Each row below holds a small network's activations on one input, seen along a few directions.
In each table, some parts of the input vary, and every possible input appears once, in random order.
A made-up example of a description, with smaller parts first: one of 2 separate values, together with either a single point or one of 9 places around a ring or (one of 4 places along a line, together with one of 8 places around a ring).
Shared parts are said once, and a part with two or three values counts as separate values.

Other details of the inputs shift rows strongly along two fixed directions, in all tables alike. That doesn't count.

Rows:
x1: [ 13  47   8  38  15 -17 -25  21 -20 -19  40 -15 -18]
x2: [-10 -11  16  -6   7   5  16  -3  10  17 -13  -2  13]
x3: [-24  47 -13  33  20  -9   4 -16   3 -23  34  24  -7]
x4: [-17   9 -14  -5   1  -4 -18 -20   2  13 -25  37  -5]
x5: [  4  40   3  38  27 -10  12  18  -2 -15  51 -13  -7]
x6: [  2  43  -7  41  17 -16  13   8   1 -24  51   0  -5]
x7: [ 71 -57  36  -9 -33  11  37  65  16 -36  28 -75   9]
x8: [-31   5 -31 -10   8  -3   4 -25   8  -5 -27 -14 -24]
x9: [-16   6  -2  -1  13   6 -16 -15   2  32 -33  15  -3]
x10: [-19  61  12  59  32 -13   6   1  13 -11  31  -5 -12]
x11: [ -9 -27 -52 -41  -3 -10  12 -20   9  24 -35 -10  -3]
x12: [ -5 -39  -4 -32   2  31  23 -22  12  37 -24  -1  26]
x13: [-32   6 -34  -8  19  -5   6 -30  10  30 -34 -14 -15]
x14: [-15   5  -1   3   5  16 -16  -8 -10  -6 -16  13  -9]
x15: [ -8  -6 -37 -20  12 -12  10  -4   6  19 -17 -27 -11]
x16: [  4  14  -1  -4   9 -11 -24  -7  -3  28  -3   9   4]
x17: [-16   6   1  -6   0   5 -24 -27   2  18 -26  21   3]
x18: [ 76 -48  28  -3 -49  -2   3  71  -2 -52  11 -62 -12]
x19: [  8 -34   3 -29  -9  24 -11 -15  -5  32 -30  -7  14]
x20: [ 18  -9 -10 -18 -11  -1 -14  -4 -14   9   0   2   6]
x21: [  3 -12   5 -12 -11  18 -19 -11 -10  -3 -12  -4   1]
x22: [-23  62  23  62  12 -18 -19   7  -1 -36  31   8 -23]
x23: [-11  63  13  63  26 -10 -22  17 -16 -27  26  -5 -33]
x24: [-17  -1  -2  -3   8  21  14 -19   8   3  -1   7  10]
x25: [-15  12 -11   1   2  -3  10 -21  17   3   3  26   8]
x26: [-29   7   8  -1  11   2   8 -14   7   3 -10  21   9]
x27: [ 44 -33  37   6 -40  -2  28  52   5 -71  26 -42  -5]
x28: [-26  -5   4  -9   9  14  12 -15  -2   0  -8  16  11]
x29: [ -3 -29  11 -22  -8  13  -1  -9   8  35 -30   1  17]
x30: [  4   0  -3  -5 -17  -6 -21 -13   2  -1 -10  18   0]
x31: [  8 -32 -12 -34 -22  13 -13 -19  -7  10 -21  15  12]
x32: [ 11 -36 -22 -43 -10  11  -4  -8 -10  29 -28  19  11]
x33: [  4  27  19  30   4  -6 -24   3  -2  -4   5 -14 -10]
x34: [ -9 -25   2 -21  -2  22   1 -17  -2  33 -22   7  15]
x35: [  7 -15  -5 -19 -13  -9  -1  -2   4  21  -6  17  14]
x36: [ 62 -52  33  -7 -42  -2  34  63   4 -52  24 -57   6]
x37: [ -7   2 -15  -4  -3   4 -14 -10 -11  -6 -10  24  -9]
x38: [-15  62   9  59   4 -31 -17   6  -1 -39  41  18 -23]
x39: [ -9 -38   1 -33 -14  27   1 -18  -3  18 -28  12  16]
x40: [ -4  -8   4 -13  13  -7  14   2   5  24  -3   8  16]
x41: [  4 -24 -14 -35   8  14  -8  -7 -13  39 -27  13   8]
x42: [-11  51  18  52  11 -12 -25  12  -4 -38  13   2 -32]
x43: [  3   6  -4  -6  14  -7 -14   4  -4  26 -13  12  -3]
x44: [ 38 -50  -9 -19 -45  -3  23  35  10 -59  -7 -73 -28]
x45: [-18  50   0  45   7 -18 -14  -1 -13 -33  38  22 -18]
x46: [ -1   2  -2  -3   9   0  -4   1 -11  21  10   7   6]
x47: [  3 -28  -9 -29  -2   3  22  -3  -4  12  -3  13  21]
x48: [ 47 -48  46   1 -29  18  33  58  -5 -50  22 -69   1]
x49: [ -8  23   6  15  25 -11  13  12 -11  -3  31   5   2]
x50: [ -5   4 -13  -7   0  -5  -4  -9 -10  16   7  22   9]
x51: [ -7 -38  -9 -37 -10  11  20 -14   0   7 -16  22  22]
x52: [ -1  11   4   3   9 -12  -8   3   0  24   6   9   6]
x53: [-18   9   4   3   8  11  10 -18  19   5  -6  10   8]
x54: [ -4  14 -13   4  10 -11  13 -10  15  12  13  17   9]
x55: [  8  14  -7   1  -3 -16 -21  -7  -2  12   1  15   2]
Description of these inputs: one of 5 places around a ring, together with either a single point or (one of 2 separate values, together with one of 5 places along a line).
Q: Changing only the place on the ring of 5 turns x14 into x32. The same change can be made to x39. Which row results?
A: x50
Q: Start at x7 and move only the place on the line of 5, one step at a time. The first step leads to x40. Which rows follow, in order?
A: x52, x16, x43
Q: Change only the choice among 2 separate values in x4. List by row number the other rows that result.
A: x37
Q: Change only the choice among 2 separate values in x34. List by row number the other rows that result.
A: x29

Rows:
x56: [ 20  17  10  32  -7 -10   9  28  -2 -53  43 -32 -16]
x57: [ 17 -26   4 -19 -14   8 -11   8 -11   7 -18 -14   1]
x58: [ 31 -42   7 -19 -30  12  21  20   2 -31   9 -36   6]
x59: [ -3  22   0  17  17 -15  11  16  -3  -7  22  -2  -6]
x60: [ -1  17  16  32   2 -10  19  25   5 -43  26 -24 -14]
x61: [ 13  34  20  46  -8 -18 -16  28  -3 -48  27 -13 -26]
x62: [  3 -27  -8 -34 -13   2 -14 -15   5  35 -35  18  12]
x63: [-57  14 -38 -23  26   1   0 -70  14  54 -32  57  17]
x64: [ 2 -9 20 -6  6  8 14  0  4 21 12 11 28]
x65: [  0 -35  -9 -40 -18   4 -11 -19   6  35 -40  17  15]
x66: [ 32 -81   1 -61 -32  26  13   4  11  30 -43 -32  21]
x67: [ -4  -8  -2 -11 -12   2  -9  -9  -7  -5  -8  18   1]
x68: [ 31 -13  39  11  -6   6  18  33   3 -10  34 -21  17]
x69: [  6 -27  -7 -28 -15   9  -9  -9  -5  15 -22  18   9]
x70: [-59  13 -49 -35  32  -5  -5 -77  15  85 -42  65  25]
x71: [ 36 -11   6   4 -16  -7  10  32   1 -29  28 -39  -4]
x72: [ 14 -71 -18 -70 -22  18  18 -20  19  50 -47  -4  32]
x73: [ -4  31   5  28   6  -6 -22   5  -7 -13   2  -4 -19]
x74: [ 29 -18   3   0 -19   1  14  22   2 -29  20 -30  -2]
x75: [ 19 -29  12 -15 -22  15  -8  10  -2 -11 -21 -21  -4]
x76: [ 33 -38  17 -13 -27  11  10  28   5 -16  -4 -50  -1]
x77: [ -8  -5   3  -3  -6   9 -13  -8  -3   0 -21  -1  -6]
x78: [-65  68 -39  15  53 -16 -24 -59  -8  55  -6  65  -2]
x79: [ 1 26 24 31 17 -1  9 11  0 -4 37 15 13]
x80: [-38  16 -30 -12  25   5  -9 -43  -3  42 -19  40   5]
x81: [-45  17 -38 -15  25  -3  -2 -56  15  52 -27  49  13]
x82: [  7 -28  -4 -27 -17   6 -11 -10   5  20 -30  13   9]
x83: [-31  74 -13  46  36 -18 -36 -15 -18   3  14  31 -23]
x84: [  4 -19  -5 -21  -6  14 -12  -7 -10  14 -24   6   2]
x85: [ 20  -9  12   8  -5  -9  21  35  -3 -29  24 -31  -5]
x86: [ 28 -38  15 -14 -18   9  29  34  -1 -31  10 -36   3]
x87: [ -3  31   6  28   7 -12 -23   6  -7 -10   4  -7 -18]
x88: [ -4  19   2  13   5   0 -18   0 -14 -11   2   3 -14]
x89: [ 26 -74   1 -55 -31  32  15   5   0   7 -30 -25  16]
x90: [ 35  -3  22  18 -25 -11  -8  42 -11 -44  26 -31 -14]
x91: [ 26  24  16  34  -9 -21 -18  36 -13 -41  35 -15 -21]
x92: [ 12 -75 -20 -72 -23  26  21 -23  20  47 -51   0  32]
x93: [-10 -10  -4  -7   6   0  20  -2  10   7  -9   1   5]
x94: [ 30 -14   5   2 -17  -6  12  24   1 -27  24 -35  -2]
x95: [-42  72 -17  45  44 -26  -1 -12  -6  -1  28  35 -14]
x96: [ -2 -32  -5 -29  -9  19   6 -13   8  15 -27  -6   6]
x97: [ -8  22   2  23  16 -12  14  12   7 -11  15  -2  -8]
x98: [-11 -37  -9 -35 -10  21   7 -23   8  23 -35  -1  11]
x99: [-37  71 -12  43  26 -24 -29 -21 -13  -7  20  47 -18]
x100: [ 18 -73 -22 -72 -21  27  20 -17   9  42 -40   2  31]
x101: [-69  69 -34  18  60 -27  -4 -52   6  56  -6  66   2]
x102: [  6 -64  -8 -62 -30  23  -2 -23  11  34 -55  16  22]
x103: [ 25  30  19  42  -2 -15 -22  39 -18 -42  32 -31 -29]
x104: [  2 -65  -9 -61 -11  16  29 -12  15  42 -44  -2  28]
x105: [ 23 -46  29 -23 -18  25  24  13   6   3   6  -8  32]
x106: [ 42 -34  14 -12 -32   7  -3  32  -6 -26   1 -22  -3]
x107: [-11  -9  -1  -7   5   0  20  -3  10   1  -7   0   4]
x108: [-66  66 -31  22  46 -10 -18 -55  -9  29   0  58  -6]
x109: [ 10  28   9  38  -3 -12   7  19   8 -47  35 -29 -19]
x110: [-4 16 21 18 12  5  9  0  2  6 25 21 20]
x111: [ 23  -7  13  12 -12   5   4  28   3 -27  10 -40 -15]
x112: [ -6 -10  20  -4   1  16  16  -6   4   9  10  16  27]
x113: [ 22  16  12  31  -3  -3  -2  32  -9 -39  32 -33 -20]
x114: [-53  75 -24  30  47 -20 -40 -45  -7  41 -11  53 -13]
x115: [ 1 15 -6  9 11 -6 -8  3 -8  4 11 -6 -6]
x116: [ 11  27  23  41 -13 -16 -11  26  -2 -55  28 -17 -24]
x117: [  5  12  13  25   0  -7  20  28  -4 -46  32 -22 -11]
x118: [-41  73 -13  48  37 -17 -18 -22  -1   3  15  23 -20]
x119: [ -5  17  -5  13  16 -10  14   9  -3  -6  15   4  -4]
x120: [ 13  18  18  31  -7  -2 -13  25 -16 -46  21 -24 -24]
x121: [ 13  39  19  50   2 -12 -22  29  -9 -40  22 -25 -32]
Q: What is each input in this table made of?
A: one of 6 places along a line, together with either a single point or (one of 2 separate values, together with one of 5 places along a line)
Q: Changing only the place on the line of 6 turns x91 into x67. The same change can be made to x59. Which row results?
A: x117
Q: Change only the choice among 2 separate values in x76. List by row number the other rows that result.
A: x78
Q: Change only the choice among 2 separate values in x66. List by row number the other rows that result.
A: x115
Q: Which other rows agree with x61 in the place on the line of 6? List them by row number.
A: x69, x73, x74, x80, x81, x84, x93, x95, x110, x118

Rows:
x122: [ 12  24   8  31   8 -18  10  24   3 -24  32 -29 -13]
x123: [ 16  -9   2   2 -14  -5   9  19  -1 -29  10 -22  -9]
x124: [-20  26 -10   6  13  -4 -32 -22  -8  23 -19  27  -7]
x125: [  7  26  20  37  -8 -10  -5  19  -2 -46  27  -9 -17]
x126: [ -5  50  16  49  17 -11  -7  14  -7 -30  41   1 -13]
x127: [ 23  24  15  33   3 -15  -4  34  -7 -23  37 -18 -11]
x128: [-30  46 -27  16  27 -20 -19 -24  -7  20   3  27 -11]
x129: [ 24 -31   8  -7 -26   7  11  27   0 -39   0 -40 -12]
x130: [ 18 -44  15 -20 -19  17  28  16  11 -10  -2 -25  15]
x131: [-24  14 -24  -5   9  -2 -23 -30  -1  24 -29  17 -10]
x132: [-40  55 -12  30  29 -16  -9 -28  -4   8  14  45  -4]
x133: [ 32 -71   3 -44 -33  23  27  18   9 -11 -20 -39  11]
x134: [ 33 -44  20 -23 -27  15   6  22  -4  -8  -2 -18  15]
x135: [-14 -40 -12 -44  -8  23   7 -30   3  31 -39  26  22]
x136: [ -1  43  12  41  20 -16  -3  17  -4 -15  30  -9 -14]
x137: [-27  -2  -9 -12   1  10  -9 -32   3  17 -28  34   5]
x138: [ 36 -17  19   5 -19   3  -7  36 -12 -26   9 -36 -11]
x139: [-33  19 -14   1  21   3   4 -31   3  20  -4  39   9]
x140: [ 46 -60  12 -37 -33  13   3  30  -4   0 -12 -31  10]
x141: [-16   2  -7 -13  14   4  -1 -24   1  36  -6  35  21]
x142: [-14   0 -12 -18  18  -1   3 -21   5  46 -13  27  18]
x143: [ 27 -43   3 -24 -22   8  23  18   8 -13  -1 -28   9]
x144: [-14 -30  -4 -37   4  17  11 -26   8  44 -26  22  27]
x145: [ 19  23   4  31   2 -17   2  29  -3 -31  35 -30 -18]
x146: [-22  13 -26  -8  19  -2  -5 -27   0  31 -14  17   0]
x147: [ 17  27   7  36  -7 -18 -17  27  -5 -40  21 -32 -30]
x148: [-17 -20  -9 -27   6   9  20 -24  13  34 -16  23  26]
x149: [ 21 -56   7 -32 -22  19  31  15  12  -8 -14 -36  11]
x150: [ 35 -52   2 -30 -31  13   5  23  -4 -13 -17 -46  -6]
x151: [-14  15 -13  -5   9  -6 -28 -22  -5  34 -20  32   2]
x152: [ 31 -42  23 -22 -33  16  -3  18  -2 -11 -12 -16  10]
x153: [ 11  24  27  37  -8  -3 -18  22  -9 -42  22 -13 -18]
x154: [ 10  23   9  33   7 -12   8  25   1 -30  28 -35 -19]
x155: [ -9  51   8  49  18 -18   4   9  -1 -30  44   8 -10]
x156: [-17 -26 -18 -38   6   7  22 -27  14  39 -27  17  24]
x157: [-23   2 -21 -16   3  -1  -8 -30   6  20 -26  26   0]
x158: [-32  65 -13  34  40 -19 -21 -19  -8  20  15  37  -9]
x159: [-12  38   1  37   4 -13 -14   4  -1 -38  13  -6 -29]
x160: [-11 -21  -4 -29   6  10  11 -21   8  42 -16  24  27]
x161: [-20  -2  -5 -16   9  11 -11 -27  -6  28 -19  34  13]
Q: What is each input in this table made of?
A: one of 2 separate values, together with one of 4 places along a line, together with one of 5 places around a ring
Q: Changing only the choice among 2 separate values turns x132 into x135. The same change can be made to x134. Which row results?
A: x161
Q: Changing only the choice among 2 separate values turns x137 into x125. The same change can be made to x130. Which row results?
A: x148
Q: Change only the place on the line of 4 in x156. List by row number the other rows that result.
A: x123, x143, x157
Q: Change only the place on the line of 4 in x138. List by row number the other rows that result.
A: x124, x136, x158
Q: Change only the choice among 2 separate values in x146. List by row number the other rows that result.
A: x145
